Each row below holds a small network's activations on one record, seen along a few directions.
After each row come some of the record's fields: U, B, T, G, J, Z.
Not every record has every field; a missing one is written absent.
The largest differences between rows may come from other fields.
Random noise pushes rows far along 11 fixed directions. That doesn't count. These rows show it; they differ only by the noise:
[  12   18  -96   86  241   18 -213  -89  179   19 -514   11 -145  267
  239 -108   30   47 -121  384  -27   -5   79  -91  123 -210   65 -361]
[-350 -147  211 -129  -99  203  371 -501   41  -84 -112  -12 -173  210
   68  111   40  -44  -65  305  243 -459 -125 -184   74  -19   64  101]
[-410 -406  256 -102 -433  -97  -46 -116  164  429  291 -425  415 -312
  -90  533   -8   90  284 -381   -6  195  262  -80   20   52  107  343]
[-197  196  -98  -60 -281  -22  191  -88   10  271  214   48  504 -194
  -43  518 -120    6  164 -253 -488  293   98  -80 -500   24 -264   95]
[ -72  -10 -175  -32   94 -239 -325   31  317  191   39   55  138 -253
  280   83 -218   11  311   33  186  316  205  -27  -58 -343 -141   95]
[   7 -199 -366  293  222   74  176 -190 -197 -269  151  209   10  386
  180  162 -115  -70 -524  442  -30 -144  125 -244  203  144   71  -39]
[ -45  185 -276   54 -114  -19  181  -33  -86 -224   73  423  182  -54
  428  396 -241  -67 -111   79 -124  334 -227  -59 -245  -45 -497  -37]
[-237 -370  216 -247 -456  260   80 -256  141   30   91  -90  237  -93
  431  271  -26   -3 -103 -125   21  315  -74  -75  354  -88   52  134]
[-392   63  -67 -156  390  312  -74  -35 -142  749  -86 -100  -77  564
 -292 -136  246 -126 -118   14  -81 -358   66  -97   88  -15  514  139]
[ 226  -83  118   62   -3 -254  -34 -106  171    0  -81 -355  205  -96
 -238  235   28   24  250  -90 -291  121  397 -101  -84   11   11 -144]
[-716 -262 -183  299   67   52 -140 -436  470  448  -36  -71  179  152
  -24   -5  -49  256   99  555   22 -529  375 -181 -226 -216  396   70]
[-231 -481  194  429  -97 -211 -164  -77  160 -203 -445 -335 -101  193
   27  316  199  151   28  278  126 -208   -3  -23  181  119  124 -309]
[ 248   34  318 -282   46  465  321 -331   59  -66   -5  221  -14  136
  405  -79 -241  234 -211 -283 -277  240 -395    5  258   16 -352   19]

[  94  -12 -377  200  110 -504  107  -23 -176 -448  219  194 -163 -236
   36  316 -353 -209  -99  417  723 -199  186 -218  -84   27 -243  285]  U: u1 / B: absent / T: t2 / G: g1 / J: absent / Z: absent
[ 432 -352 -340  137 -174  -71  -71 -175  279 -721  319   63  302  -27
  141  -34  -77 -315   53  347  -64  206  289  -95  242 -181  359  -57]  U: u3 / B: b2 / T: t2 / G: g1 / J: absent / Z: absent
[-725 -609  -33  342 -779   46  101  -77 -212  -68  213    3  233 -226
 -110  693   45  -12 -205   99  179 -265 -112 -128 -148  363   -5  348]  U: u1 / B: absent / T: t1 / G: g1 / J: absent / Z: absent
[ 558   21  312 -249  195  238   13 -302  151 -209 -395  -89 -388   69
   15 -452 -242   68 -312   76  -75  -89  132 -206  350  -76  -48 -180]  U: u2 / B: absent / T: t1 / G: g1 / J: absent / Z: absent
[-225 -585  326   57   24  -48 -251   95   27  369  198 -286    6 -159
  217  224 -198  405 -149 -351  443  164  -82    7  526  218   -6  379]  U: u1 / B: absent / T: t2 / G: g3 / J: absent / Z: absent
[ 225  209  255 -419  -42 -134  310 -206   39 -188  259  -15  -51 -237
 -423 -130   94 -396  528 -133  176 -292   60   22 -252 -169  -46  225]  U: u2 / B: absent / T: t1 / G: g2 / J: j2 / Z: z1
[-403 -175  -46  517 -267  193   -3  209 -184   60   -9  175  256  196
  -95  384  136  236 -116 -194 -329  -72 -491  247 -261  381  -29  -53]  U: u1 / B: absent / T: t3 / G: g1 / J: absent / Z: absent
[  23 -125 -117  -50 -133   30  326 -376 -201 -325  -67  -79  -91  160
    2  163   43 -200 -524  395  145 -215  300 -337  237  117  263  -50]  U: u1 / B: absent / T: t3 / G: g3 / J: absent / Z: absent
[-383   11  -67  216  161  312  210  -94  119  267  179  162   -6  493
 -144 -209  201 -101  152   63 -287 -378 -275  147 -231   39  191   64]  U: u3 / B: b2 / T: t3 / G: g3 / J: absent / Z: absent
[-164 -275  199  497  143  -77 -368  181  306  429  348  -79  337  -35
 -465   50 -104  428  540 -646 -238 -156 -279  399 -240  267  152  367]  U: u1 / B: absent / T: t2 / G: g1 / J: absent / Z: absent
[ -15  253 -358   46 -327  269  -25  232 -250   38 -157  155  457  112
   96  235  248 -168 -281 -100 -643  427  -94   58 -222   84  182 -322]  U: u1 / B: absent / T: t3 / G: g1 / J: absent / Z: absent
[ 271  157  -68  182  -48  -52  371  -58 -397 -413 -114  -16   56  150
 -231  403 -138   48 -360   98 -363  -70  -11 -110 -156  459 -218 -254]  U: u3 / B: b2 / T: t2 / G: g1 / J: absent / Z: absent
[  89  -15  545 -396   43  229   41 -323  269   16 -102 -297  -88  204
 -276 -320  309 -138  353 -337  -31 -211 -161  102  254 -129  371   93]  U: u1 / B: absent / T: t1 / G: g2 / J: j1 / Z: z1
[ 316  425  319 -249  127 -222  240  -95  -77  -29   63   16   27 -267
 -111  375 -262  133  355 -553  -32  155 -247   55 -294  120 -583  149]  U: u1 / B: absent / T: t2 / G: g2 / J: j1 / Z: z1
[ 468  509 -383 -235  735   82  -57  -53  -66  387  236  332  -56  170
  112 -392 -498   58 -249  -89 -252  180  391 -174    6 -188 -187  127]  U: u2 / B: absent / T: t3 / G: g2 / J: j2 / Z: z1
[  65  133   53 -188 -164  146  344 -158 -270   84  -64   43   87   33
  199  120 -110  181 -415   34 -127   74  -28 -200   94  140 -254  -38]  U: u1 / B: absent / T: t2 / G: g2 / J: j3 / Z: z2
[ 168  -40 -139  249   -7 -327  198  -35  -78 -547  391  -96  130    7
 -273  140  133 -345  304  216   88 -299  170   -9 -203   90  227   39]  U: u2 / B: absent / T: t2 / G: g1 / J: absent / Z: absent
[ 256 -150  341   14  -50 -109  336 -337 -102 -562 -133 -206 -327  209
  -43  127  -36 -164  -66  119  203 -306  -70  -93  276  160  -21   -7]  U: u3 / B: b2 / T: t2 / G: g1 / J: absent / Z: absent
[ 184  -97  198 -162  283  133  -23   59  -33  183  228  -27 -177  111
   50 -337  -66  163 -148 -257  149  -15  -60   23  486   24   92  192]  U: u2 / B: absent / T: t1 / G: g2 / J: j2 / Z: z2
[-371  -46 -776   90 -336   10  213   87 -449 -380  552  496  166  -62
  364  178   36 -637 -362  630  352   55   55 -117 -130 -137   97  168]  U: u3 / B: b2 / T: t2 / G: g1 / J: absent / Z: absent
[-246 -212   15  173 -293  106 -271 -147  372  134 -459 -134  167  -20
  211   74   15  281 -288  262 -286   84   99  -96   -1  -93  173 -352]  U: u1 / B: absent / T: t1 / G: g3 / J: absent / Z: absent
[-136  482 -302   21   33  -98  180   -4 -352 -588 -327  268 -290  388
  104   98  387 -482  -19  599  383 -313 -377   44 -163 -100  101 -276]  U: u3 / B: b2 / T: t2 / G: g2 / J: j2 / Z: z1
[  58 -183  142   87   56  142  -26 -180  155   19  -38  -51  -54  -67
  296 -130 -254  653 -248   -7  132    8   13  -49  330   17 -102  -48]  U: u1 / B: absent / T: t3 / G: g2 / J: j3 / Z: z2
[ 196  268 -246   16 -112 -190  342 -213  148 -272  124  -85  364  -79
 -241  -69  113 -327  211  388 -521  -72  583 -180 -505 -157  135 -295]  U: u2 / B: absent / T: t2 / G: g3 / J: absent / Z: absent
[-154 -242 -425  508 -134   15   61   76 -297 -601  -22  548 -268  109
  225   35 -116 -215 -434  530  250 -230 -267  -90  -90  139 -317  -76]  U: u2 / B: absent / T: t1 / G: g1 / J: absent / Z: absent
[-290   64   86 -200  160 -113 -403  227  -96  602  -77 -152 -153 -163
  248  103 -114  261   -7 -231  581  269  -49   64  316 -113    9  204]  U: u3 / B: b2 / T: t3 / G: g2 / J: j2 / Z: z1
[-153 -364  -38  155  537 -167 -512  362  188  379  116   37 -314   14
  201 -278 -157   85  179 -127  610   31 -130  192  401 -160   45  280]  U: u2 / B: absent / T: t3 / G: g3 / J: absent / Z: absent
[ 385  309  267 -610  113  231  282 -296 -136  -58 -296 -180 -326   81
 -156 -241    0  -95  -88  -74   37 -145  -52  -87  233  -50   92   12]  U: u3 / B: b2 / T: t3 / G: g1 / J: absent / Z: absent
[-512 -360   54  243  -79   72  246  143 -138   66  365  146  -59  144
  -80  -29   79  120   47  -79   60 -297 -319  165 -148  269 -148  269]  U: u3 / B: b2 / T: t2 / G: g3 / J: absent / Z: absent
[ 516 -156  479 -200  -49  242  279 -353  315 -130  443 -199  172 -102
 -137 -235  -91   56  254 -429 -402  114   24   75  188   60   75  116]  U: u3 / B: b2 / T: t2 / G: g3 / J: absent / Z: absent
[-501  272  -27  -42 -416  373  484 -292   65  -30   62  418  307  107
   -2   99  151 -131  175   26 -428 -206 -553  144 -628   -9  -54  -17]  U: u1 / B: absent / T: t2 / G: g3 / J: absent / Z: absent
[-149 -192 -160  133  -53 -145 -125  104  -41  -63   84  -73  173  -32
  167  209   23  -29 -153  211  145  107  249  -78  104    0  107  -54]  U: u2 / B: absent / T: t2 / G: g2 / J: j1 / Z: z1

Here are new rows. What are their fields?
[-399 -177 -608  412  380   89 -311   -1  307  490  386  211  244  197
  131 -355 -237  174 -202  403 -125 -163  448  -87 -113 -164  421  105]  U: u2 / B: absent / T: t2 / G: g3 / J: absent / Z: absent
[-151  -33   71 -277 -519 -156   -9    7   37  108 -303 -390  165 -334
  217  374   90   -8 -146  111   53  331  460 -211   50  -76   39 -177]  U: u2 / B: absent / T: t2 / G: g3 / J: absent / Z: absent
[ -38  170  105 -125  115  178   74   10  -76  -74   -6  283 -133   -1
  385 -110 -102  247 -126   38  260  -27 -381   94  125  -40 -159    0]  U: u2 / B: absent / T: t2 / G: g2 / J: j2 / Z: z1
[ 239   62   -9 -189  -78  397 -129  147   79  -70   14  388   94  226
  534 -250  -39 -151 -158 -372 -468  587 -514  206  236  -78 -137 -136]  U: u2 / B: absent / T: t1 / G: g3 / J: absent / Z: absent
[  96  -17   62  308  223  185   45 -240  163 -272 -119  228 -114   82
  123 -220 -146  494   -4  105   26 -321 -375  112  -32   90  -56  -74]  U: u1 / B: absent / T: t3 / G: g1 / J: absent / Z: absent
[-197   10 -148  -10   26  -10 -105  -62   85   46  267   73  141   72
 -158  -28  102 -136  199  -51  -38 -139 -165  170 -121  -51  260  249]  U: u3 / B: b2 / T: t1 / G: g3 / J: absent / Z: absent
[ -71 -358  -49  282  -76  142  -68 -204  376 -349  346  295  142   -7
  305  -63 -283  221  156  -83  126  -23 -354  179  123  -49  -15  265]  U: u1 / B: absent / T: t3 / G: g1 / J: absent / Z: absent
[  21  234   65 -239 -243  144   89  -57  -87  140  -73   12  363  -95
  205  368  -84  101 -168 -236 -395  434  -20  -85 -129   68 -198  -78]  U: u1 / B: absent / T: t2 / G: g2 / J: j1 / Z: z1
[ -53 -405 -196  324  121  155   42  -30   -8 -207  378   26   90  343
   40 -276   89  -27 -247  236  -80 -211  155  -16  253  153  372   16]  U: u2 / B: absent / T: t2 / G: g3 / J: absent / Z: absent
[ -18 -249 -104 -105 -643 -235  -95   31  -39 -373  -67 -313  309 -257
  175  496  170 -404 -154  233  130  291  407 -189  190  -73  276  -66]  U: u2 / B: absent / T: t2 / G: g1 / J: absent / Z: absent
[ 175 -207  -19 -363  123  328 -176   11  228   82  543   90  117   26
  173 -581  104 -218  226 -303  160  140  -46  236  481 -402  413  335]  U: u2 / B: absent / T: t3 / G: g2 / J: j3 / Z: z1
[-228  -57  -81  444   76 -187   18  189  -77  128  276  152  140  -84
 -361   99   50  198  410 -143  -15 -356 -245  212 -517  280 -144  244]  U: u1 / B: absent / T: t2 / G: g1 / J: absent / Z: absent
[ -73 -166   75  264   33    1 -109  153    4   -4  -45  231 -152   -2
  326   24 -221  261  -47 -184  102  115 -469  188   44   16 -497  -56]  U: u2 / B: absent / T: t3 / G: g2 / J: j3 / Z: z1
[ 667 -134  129  -69  125  -93  207  -67  -41 -356  160 -209  -85  138
 -152  -71    8 -312  -94 -242 -341  198  186  -76  332  117   36 -136]  U: u2 / B: absent / T: t3 / G: g3 / J: absent / Z: absent
[ 179 -191 -397  541  204  -45   41 -251  153 -359  521  381  350  -47
  351  183 -588  462 -411  125 -238  204  113 -103   33  146 -256   57]  U: u1 / B: absent / T: t3 / G: g2 / J: j1 / Z: z1
[ 747  215  238 -143  -25 -114   -1 -104  257 -469 -460 -318   -7 -156
 -195 -303  255  -28  329   32 -388  100  383   92  -49 -158   87 -530]  U: u2 / B: absent / T: t3 / G: g1 / J: absent / Z: absent
